A small network was shown many inputs. Here are its activations along a few directions, one row for each input.
Each table varies a few parts of the input and shows all the possible inputs, shuffled.
Descriptions start from the smaller parts, as in this example, which fits no table here: one of 2 separate values, together with either a single point or one of 11 places around a ring or (one of 6 places along a line, together with one of 8 places around a ring).
Shared parts are said once, and a part with two or three values counts as separate values.
In the rows, 128 means zero.

Other details of the inputs shift rows strongly along two fixed directions, in all tables alike. That doesn't count.

A family of inputs:
x1: [139 182 129 159  95 160 103 173 117 133 124 121]
x2: [124 117 122  99 140 119 129  97 115 128 140 127]
x3: [121 175 141 159 112 103 124 161 167 130  82 120]
x4: [157 135 133 152 106  89 141 117 187 126  88 141]
x5: [112 168 131 105 133 204  95 165  55 138 164 118]
x6: [183 105 106 168 122  76 172  96 190 118 102 154]
x7: [105 148 140 183 103 106 104 185 149 144  89 113]
x8: [163  81 102 111 167 123 166  93 133 114 152 142]
x9: [137  94 114  73 147 125 161  43 123 106 156 130]
x10: [121  84 125  99 144 139 142  97 105 121 151 135]
x11: [ 69 148 145  86 147 159  98 143  82 129 145 108]
x12: [ 82 137 141  82 142 150 119 132  87 115 146 116]
x13: [ 82 136 150 114 135 148 107 168  77 138 134 119]
x14: [169  87  95 151 134  87 158  90 166 120 129 124]
x15: [130 131 136 174 120 114 117 177 172 134 101 124]
x16: [ 80 126 148 100 147 156 100 149  72 139 149 123]
x17: [159 125 118 172 122  90 152 133 174 131  94 141]
x18: [132 137 132 179 124 110 115 181 168 134  97 122]
x19: [ 76 140 152  99 128 150  94 157  93 137 136 116]
x20: [128  90 129  97 158 148 143 103 114 121 149 151]
x21: [159  65 109  94 168 136 164  76 131 108 162 148]
x22: [178  91  98 172 114  73 161  93 194 122 113 124]
x23: [113 169 137 161  98  94 123 157 158 130  84 103]
x24: [ 91 127 149  95 126 145 111 139  99 127 134 120]
x25: [131 190 128 188  61 136  97 187 127 138 104  97]
x26: [127 153 145 170 118 106 113 163 158 144  92 136]
x27: [101 140 143  95 151 148 106 142 104 134 136 136]
x28: [182 113 116 163 119  75 159  82 196 132 104 154]
x29: [128  93 124  98 163 145 139 100 116 128 155 151]
x30: [134 122 126  94 151 128 141 108 117 125 137 143]
x31: [176 117 106 152 101  60 166  81 184 116 100 135]
x32: [113 124 126  96 137 127 132  90 126 121 142 120]
x33: [113 151 148 134 120 123 108 156 148 138 106 133]
x34: [106 153 152 176  92 104 102 176 151 147  90 116]
x35: [147 106 112  73 165 127 167  55 127 102 156 149]
x36: [ 93 142 160 150 103 127 103 175 123 138 103 118]
x37: [194 124  92 150  85 119 151  64 149 124 137 120]
x38: [128  83 113 104 152 135 147 114 104 111 160 127]
x39: [112 141 135 182 105 108 115 200 147 134  93 101]
x40: [155  95 112  74 161 123 163  62 121 109 156 158]
x41: [122  90 118 101 148 133 147 104  99 117 154 137]
x42: [105 107 136 103 162 162 123 162  94 117 153 134]
x43: [111 154 145 179 117 117 103 192 156 145  87 129]
x44: [215 142  96 177  83 109 153  79 187 126 112 135]
x45: [ 89 106 137 103 145 155 113 138  89 134 153 126]
x46: [ 98 157 131 107 112 198  83 152  58 143 170 102]
x47: [ 88 131 156  96 153 165 110 163  78 129 145 143]
x48: [102 161 125 110 120 194  83 151  53 143 169 101]
x49: [156  81 122  87 160 131 161  59 123 118 155 161]
x50: [ 93 119 135 117 140 144 120 156  88 133 137 121]
x51: [ 83 104 146 105 142 167 107 169  85 124 149 112]
x52: [132 192 125 188  68 136  97 186 122 146 103  91]
x53: [217 149  84 179  99 103 148  76 182 134 119 133]
x54: [124 109 120  83 146 127 142  94  98 122 150 129]
x55: [118 173 141 158 117 106 113 154 171 133  86 121]
x56: [116 164 154 174 110 111 112 191 148 144  83 130]
x57: [ 78 152 161  93 140 165 104 156 107 123 127 124]
x58: [149  81 111  91 150 116 165  60 107 114 161 147]
x59: [148 152 128 157 112  88 138 112 198 126  90 131]
x60: [185 113  90  94 141 165 146  45 109 126 186 143]
Description of these inputs: one of 2 separate values, together with one of 5 places around a ring, together with either a single point or one of 5 places along a line.
Changing only the place on the ring of 5 turns x28 into x49. The same change can be made to x34. Which row results?
Answer: x36
Which other rows agree with x5 in the place on the ring of 5 and the choice among 2 separate values? List them by row number.
Answer: x3, x8, x17, x30, x56
Change only the place on the line of 5 in x15. List by row number the other rows that result.
Answer: x28, x29, x33, x59
Change only the place on the ring of 5 in x54. List by row number the other rows that result.
Answer: x2, x19, x24, x31
Change only the choice among 2 separate values in x60. List by row number the other rows that result.
Answer: x46
Which other rows agree with x49 in the place on the ring of 5 and the choice among 2 separate values? List them by row number.
Answer: x4, x20, x21, x44, x57
Change only the place on the ring of 5 in x45. List by row number the other rows that result.
Answer: x7, x10, x41, x50

A family of inputs:
x61: [170 119 103 185 113  81 143 137 164 114 102 133]
x62: [117 151 142 183 109 113  90 212 146 149 101 103]
x63: [176 111 105 109 139  77 163  63 171 123 120 129]
x64: [109 136 140 165 124 140 118 195 148 124 122 117]
x65: [224 130  83 164 119 105 166  79 172 129 137 151]
x66: [158 180 153 200  91 145  93 171 175 147  71 131]
x67: [ 79 126 166 117 135 169 110 189  68 133 127 122]
x68: [196  71 107 138 130  87 200  50 159 112 124 148]
x69: [102 176 155 111 124 175  91 158  86 149 146 145]
x70: [ 60 152 145 149 149 166 106 179  90 162 109 110]
x71: [133 157 142 154 112  87 143 147 160 114  84 116]
x72: [130 140 137 166  97  74 107 141 176 146  87 133]
x73: [126 156 153 192  87  72 122 160 170 132  73 131]
x74: [ 71 154 148  76 123 190  87 138  69 118 160  78]
x75: [145 120 127 154 113  86 147 102 190 125 108 149]
x76: [104 109 133 103 163 164 120 156  62 116 167 126]
x77: [132 100 126 117 152 135 129 134 114 130 159 116]
x78: [199 162 118 147 124 116 138  74 191 117 100 141]
x79: [152  62 104  76 186 148 170  68  75  99 197 141]
x80: [181  97  97 104 148  88 194  41 191  99 131 144]
x81: [ 87 137 148  69 161 157 122 140  67 112 146 124]
x82: [ 81 118 161  90 149 150 119 133  72 120 154 136]
x83: [131  99 111  49 173 130 138  71 102 121 161 133]
x84: [ 99 154 143  88 132 171 101 127  62 141 176 144]
x85: [ 83 116 151 100 162 179 114 178  52 115 170 117]
x86: [ 92 159 164 176  96 109 107 187 175 136  87 128]
x87: [ 83 133 148  99 111 171  91 112  83 125 166  96]
x88: [121 139 150 170 100  93 135 143 192 127  95 136]
x89: [ 77 111 159  95 148 189 118 170  88 131 148 130]
x90: [ 74 150 140  82 149 162 102 166 106 116 130 130]
x91: [105 171 133 185  54 138  89 187 130 144  81  90]
x92: [201 122  96 144 107 112 165  70 146 138 137 150]
x93: [131 188 165 174 103 144  79 155 159 141  94 138]
x94: [135  59 122  54 176 159 151  70  78 134 182 138]
x95: [ 80 180 144 164  63 134  76 172 118 138 102  97]
x96: [197  85  82 159 135  76 173  76 161 106 128 144]
x97: [124 188 135 181  95 143  89 212 116 148 124 115]
x98: [108 170 152 119 121 197  94 186  76 156 135 136]
x99: [107 163 151 186  60 143  87 182 142 142  91  76]
x100: [ 96 113 141 103 159 165 100 173  79 136 165 109]
x101: [ 95 114 130 102 158 161  90 172  77 138 160 117]
x102: [147 132 139 187  95  94 138 160 157 135  75 129]
x103: [174 112  97 107 138  75 155  65 171 120 116 135]
x104: [ 89 135 139  73 158 150 118 138  72 111 139 128]
x105: [ 75 128 170  97 140 146  98 154  94 143 146 121]
x106: [130 156 124 154 109  92 130 149 193 119  79 129]
x107: [126 112  93  45 142 163 141  42  71 105 180 113]
x108: [ 80 174 164 135 118 137 110 200 152 122  95 110]
x109: [123  84 111  84 178 169 139 114  94 112 187 140]
x110: [162 115  98 179 118  96 141 138 189 119 109 136]
x111: [194 139  76 122 100  88 183  51 157 119 132 125]
x112: [108 139 146 162 105 127 109 189 118 135  86 130]
x113: [154 122 125 115 139  94 173  86 148 101 119 128]
x114: [149 127 135 175  98  93 124 154 170 154  82 120]
x115: [153 143 114 196  76 113 113 138 169 123 113  79]
x116: [196 104  65 158  97  97 159  54 159 110 139 113]
x117: [144  68 108  61 168 115 147  33 109 127 176 155]
x118: [157  88  86  61 141 168 170  47  61 128 198 139]
x119: [109 147 140 181  92 125 104 203 168 140  72 132]
x120: [146 125 128 175  97  91 118 156 170 153  78 124]
x121: [137  52 101  51 179 168 160  57  91 116 183 162]
x122: [162  97 127 135 127  77 176  61 157 110 127 149]
x123: [130 131 126 160 104  88 128 124 188 124  96 151]
x124: [116  80 131  50 173 142 132  64  81 132 186 145]
x125: [176 105  72 183 155  81 181  64 178 131 123 127]
x126: [111 153 149 106 165 221  74 165  69 128 169 129]
x127: [186 106 107 116 137  68 180  52 187 117 119 126]
x128: [155 133 109  41 170 176 149  61  79 122 185 153]
x129: [ 78 161 165 160 102 113  89 193 120 134  91 130]
x130: [ 95 166 148 130 123 129 113 178 152 123  98 120]
x131: [ 95 115 118 106 176 131 144  64 104 139 153 138]
x132: [102 100 133  84 150 162 105 141  78 145 146 132]
x133: [ 98 182 149 157 103 103 102 197 140 121  69 116]
x134: [ 54 138 160 101 137 165  84 176  97 132 138 140]
x135: [173 102 108 149 116  59 164  61 171 112 109 160]
x136: [ 80 127 145 121 151 178 103 199  97 124 154 118]
x137: [114  78 136  51 173 143 136  65  84 130 187 142]
x138: [162 132 122 136 123  74 151 102 185 127  99 116]
x139: [ 89 103 144  85 155 186 119 150  83 132 153 138]
x140: [142 149  99 156 147  79 170  75 179 131  91 118]
x141: [163 100 114 154 117  96 155 108 145 125 100 144]
x142: [122  82 138  79 158 157 137 108  88 139 161 128]
x143: [111 180 133 160  70 121 111 159 122 146 118 117]
x144: [190  67  97 131 136 101 194  50 184 117 130 154]
x145: [ 77 114 128  90 166 191  95 180  73 119 171 132]
x146: [148 128 112 175 114  94 110 164 162 139 105 119]
x147: [188 135  78 169  92 100 159 106 151 128 137 118]
x148: [120 216 145 163  84 124  97 194 138 145  93 113]
What is each input in this table made of?
Answer: one of 4 places along a line, together with either a single point or one of 6 places along a line or (one of 3 separate values, together with one of 5 places along a line)
Changing only the place on the line of 4 turns x142 into x105. The same change can be made to x132. Which row results?
Answer: x72
Change only the choice among 3 separate values in x86. List by row number the other rows that result.
Answer: x82, x137
Change only the place on the line of 6 in x116. List by row number the other rows that result.
Answer: x65, x97, x115, x126, x147
Change only the place on the line of 5 in x82. List by row number the other rows that result.
Answer: x73, x122, x129, x135
Change only the place on the line of 4 in x68. List by row number the other rows that result.
Answer: x85, x113, x122

A family of inputs:
x149: [ 72  94 149  31 184 153 129  65 105 113 170 135]
x150: [ 72 158 181 151 116 107 117 211 141 137  58 122]
x151: [130 106 127  56 148 189 120  83  59 123 193 138]
x152: [114 174 126 162  96 142 104 182 130 134 111  99]
x153: [238  96  60 151 104  69 195  18 200 105 130 130]
x154: [ 74 138 172 203 109 106 103 241 168 127  62 128]
x155: [107 146 138 202  68 102  95 183 129 158  93  95]
x156: [ 84  68 148  94 193 165 107 177 101 134 153 137]
x157: [ 99 151 137 109 120 178  97 171  77 123 151  96]
x158: [110 204 139 204  83 125  90 222 151 144  79  93]
x159: [147 157 126 152 111 134 119 129 136 142 120 138]
x160: [ 96  71 135  45 196 136 153 111  68 108 177 160]
x161: [106 143 135  91 132 189 103 133  71 139 163 135]
x162: [216 147 100 200  94  67 160  80 210 137  90 144]
x163: [ 78 102 140  27 193 135 129  88  77 115 160 144]
x164: [242 101  59 157 132  65 205  12 197 111 134 138]
x165: [191 121 103 141  99 113 149  70 159 126 132 141]
What is each input in this table made of?
Answer: either a single point or one of 6 places along a line or (one of 2 separate values, together with one of 5 places along a line)
What sort of input is x161?
Answer: one of 2 separate values, together with one of 5 places along a line
Change only the choice among 2 separate values in x159. List by row number the other rows that result.
Answer: x158
Start at x149 and move only the place on the line of 6, one step at a time. The first step leads to x163. Which rows follow, in order?
Answer: x150, x160, x154, x156

A family of inputs:
x166: [144 144 139 219  89  67 135 165 216 134  55 142]
x167: [205  72  87 132 158  64 202  17 174 120 132 158]
x168: [ 96  84 143  46 171 166 133  96  81 114 169 143]
x169: [137  87 102  71 161 210 121  97  48 134 202 129]
x170: [135 105 116  66 157 204 106  87  40 120 211 134]
x171: [195  70  97 112 135  64 201  29 179 102 121 158]
x172: [199 171 110 230  57  77 120 148 186 134  80 117]
x173: [192 137  96 223  73  90 158 142 187 124  97 104]
x174: [163 122  98  63 137 157 154  33  74 115 201 136]
x175: [151 127 126 179 119  72 152 131 180 133  88 140]
x176: [151 150 138 222  95  64 132 155 217 146  56 128]
x177: [ 79 158 155 168 105 114  88 211 157 135  86 109]
x178: [ 82  86 132  44 188 175 118 104  67 120 191 130]
x179: [124 109 122  35 200 196 134  92  78 109 193 147]
x180: [175  59  87  99 157  89 183  26 167 102 153 154]
x181: [149 131 116 170 116  67 141 125 182 132  92 115]
x182: [ 88  82 122  38 188 162 133 102  57 111 190 136]
x183: [ 71 167 155 163 101 204  73 245  80 138 136  85]
x184: [135 142 148 179  93  80 127 152 199 134  68 122]
x185: [ 41 168 192 124 123 169  64 228  95 149 103 102]
x186: [162 126 110 188  97  46 154 129 209 119  74 130]
x187: [202  66  75 117 152  55 199  15 183 108 140 146]
x188: [ 39 164 185 142 134 170  68 238  94 149 110 120]
x189: [ 87 155 167 138 117 124 102 189 121 142  93 109]
x190: [100  80 132  63 186 166 138  94  78 119 178 157]
x191: [126 125 110  50 147 197 114  93  34 141 204 135]
x192: [ 68 221 151 132  89 191  65 182  84 142 116  89]
x193: [152 210 111 186  62 103 122 126 162 135  77  98]
x194: [ 98 134 156 119 128 123 118 161 120 131 110 122]
x195: [ 55 145 167 120 144 158  94 212  78 137 122 131]
x196: [146  92  96  79 156 192 132 100  49 133 192 129]
x197: [ 38 168 175 133 130 163  58 233  98 148 114  95]
x198: [109 186 149 140 131 146 101 210 132 129 102 120]
x199: [185  55 100  88 150  91 193  12 167 101 143 163]
x200: [141 137 139 172  94  68 142 150 187 126  67 128]
x201: [ 55 144 167 121 142 159  96 213  78 135 121 135]
x202: [214 109  76 118 112 118 160  23 151 136 162 148]
x203: [176 175 115 175  67 105 131 100 175 131 114 119]
What is each input in this table made of?
Answer: one of 2 separate values, together with either a single point or one of 6 places along a line or (one of 3 separate values, together with one of 4 places along a line)
Change only the choice among 3 separate values in x178. List by row number the other rows that result.
Answer: x184, x188
Start at x193 and move only the place on the line of 6, one step at a time. The first step leads to x174. Which rows follow, in order?
Answer: x191, x172, x196, x173
